A small network was shown many inputs. Here are its activations along a few directions, one row for each input.
In each table, some parts of the input vary, and every possible input appears once, in random order.
A made-up example of a description, with smaller parts first: one of 4 places along a line, together with either a single point or one of 11 places along a line or (one of 2 separate values, together with one of 8 places around a ring).
Shared parts are said once, and a part with two or three values counts as separate values.

Other details of the inputs vary at random and push rows far along two fixed directions, the same in every table; ignore that.

Rows:
r1: [ -6 -43 -11   7  12  20 -30 -17   8  10  10 -19  44]
r2: [-16 -38  -9  -5 -19  24 -15  -1  -3  -7   8 -17  28]
r3: [  4 -20 -21 -10 -11   7   2  15  14 -17  23 -18  15]
r4: [-12 -26 -18 -12 -14   5  -4  20  19  -6  21 -16   9]
r5: [ -2 -38 -28   5  10  17 -23   0  20  18  14 -13  37]
r6: [ 20  48  29  -2  21 -35  13 -10  -8  -8 -14  18 -41]
r7: [-25 -43 -14  -5 -17  27  -4  -3  -3  -7   9 -13  28]
r8: [  3 -33 -12  -7  28 -11 -13   3  41   3  26 -32   3]
r9: [-19 -30 -22 -11 -11   7   8  17  18  -4  20 -12   8]
r10: [ 38  51  23   9 -19  42  17  16  -1  28 -34 -42  -8]
r11: [ -8  35  27  15   6  -4   4 -28 -47  11 -31  36 -12]
r12: [-27  -8  -6  -4  20 -73  -1 -16  -6 -37  16  75 -26]
r13: [ -7 -27  -7 -20  -4  -8   0  16  29 -13  25 -27 -12]
r14: [ -2   3 -10  11   2 -60 -15  -9 -11 -45  15  77   1]
r15: [ 17  45  22   1 -14  46  18  16  -3  45 -37 -41 -15]
r16: [-18 -34 -28  -6 -16  20   5  13   6   2  10  -2  17]
r17: [ 10  44  19  18  41 -31 -11 -20  -4  27 -21  34 -14]
r18: [  0 -32 -12  -2 -16  24 -11  -6  -9 -19   9 -17  35]
r19: [ -4  46  18   8  11 -24  17  -6 -24  12 -18  36 -33]
r20: [  5 -29  -6   4 -23  21 -15  -1  -1 -24   9 -18  34]
r21: [ 39  49  39  -5  -1  16  23  18  22  14 -19 -61 -38]
r22: [ 33  48  19   3 -10  47  22   9  -9  34 -34 -40  -8]
r23: [-25 -10 -22  10   5 -44  -8 -18 -36 -20   7  93   1]
r24: [  2  42  29  -2  20 -33  20  -7 -11   5 -13  18 -51]
Description of these inputs: one of 4 places along a line, together with either a single point or one of 5 places along a line.
Changing only the place on the line of 4 turns r12 into r9. The same change can be made to r6. Which row results?
> r3
Which other rows agree with r7 in the place on the line of 4? List them by row number.
> r1, r2, r11, r18, r20

Rows:
r25: [-34 -86 -49 -12   4   9 -25   8  28   3  44 -16  39]
r26: [-16 -65 -30  -9 -34  22 -15  10   6 -29  29 -13  40]
r27: [ -7  28   7  18  -4 -38  -9 -22 -43 -22 -15  84  -1]
r28: [ 24 -26 -15  -4  -4  62  -1  26  42  32   8 -93  27]
r29: [ -8  21  12  15   4 -34  -5 -32 -51 -25 -14  75  -7]
r30: [ 12 -13   5 -19 -18  34  14  31  37   6  10 -82  -9]
r31: [ 14  -6   2 -17 -18  36  16  37  38   9  13 -80  -6]
r32: [ -6  14   7   1  18 -58   1 -18 -16 -33   6  55 -29]
r33: [-22 -70 -57 -14  -5 -54 -20   9  20 -64  61  54  21]
r34: [ -8 -54 -29   1   3   2 -26   3  27 -11  31 -13  39]
r35: [ 42  81  64   8  24  47  23  -8  -3  67 -58 -74 -27]
r36: [ 20  54  18  12 -10  12  15  -4 -29  15 -36  15 -10]
r37: [ -8  50  24   8  -5  21  24  -5 -35  33 -44  14 -22]
r38: [ -6  14  12  17  30 -51 -27 -36 -17  -9 -11  69  -1]
r39: [  2  55  30  -3  14 -12  33   2  -5  28 -25   5 -55]
Describe the family of inputs behind these rows.
> one of 3 separate values, together with either a single point or one of 4 places along a line
Changing only the choice among 3 separate values turns r27 into r31. The same change can be made to r37. Which row results?
> r39
Which other rows agree with r35 in the choice among 3 separate values? List them by row number.
> r25, r28, r34, r38
Which other rows does r36 become when the choice among 3 separate values takes its other values? List them by row number.
> r28, r33

Rows:
r40: [ -1   8  -3   0  31 -51  -6   0  14   9   7  35 -31]
r41: [ 26   0   5  -5  18  -1  -8  13  40  15  10 -47 -13]
r42: [-12 -52 -25   1  -6   1 -29  -4   2 -25  31  -5  43]
r43: [ -6   4   7 -11   4   8  16  23  37  17   6 -43 -14]
r44: [ -2   7  17  13   0 -18 -21 -26 -26 -10 -13  36   7]
r45: [-10  -1  -1  -4 -10  40   8  15   0  31  -2 -45   7]
r46: [ 26  73  51   8  24 -11  13  -5  13  22 -32 -20 -36]
r47: [  8   6   3  14  24 -19 -15 -28 -19  -5  -4  39  12]
r48: [-17 -60 -19  -1 -14   9 -30  -9   4 -28  17   2  40]
r49: [ 13  10 -21   0 -35  46  15  36  10  19  -6 -27  12]
r50: [ 23  26  -8  19 -15 -15 -10   0 -19 -22 -10  50  17]
r51: [ 24   4   7 -19 -15  20  13  16  12 -11   6 -52 -14]
r52: [-38 -62 -29  -7 -17  11 -15   2   3 -12  17  11  28]
r53: [-36 -61 -29  -8 -21   5 -17   2   1 -12  25  10  27]
r54: [-20  16   8  -2  -6 -41  23  -6 -28 -32   1  55 -33]
r55: [-17  10  -9  12  28 -30   1 -27 -25   7 -10  63  -3]
r56: [ 33  64  38  18  27  18  12 -23 -19  39 -47 -15 -12]
r57: [ 14   3  16 -10 -23  26  24  14   7 -18   4 -52 -11]
r58: [-13   4  -7   8  21 -16  -1 -17 -20  11  -3  48  -1]
r59: [  5   1  -2 -24 -16  19  26  26  11   4   6 -42 -25]
Changing only one part turns r47 into r58. The same change can be made to r57. Which row results?
> r54
Describe the family of inputs behind these rows.
> one of 2 separate values, together with either a single point or one of 4 places along a line or one of 5 places along a line
Which other rows does r57 become when the place on the line of 4 takes its other values? List them by row number.
> r41, r46, r51
Which other rows does r44 become when the place on the line of 5 takes its other values? List them by row number.
> r42, r47, r48, r56
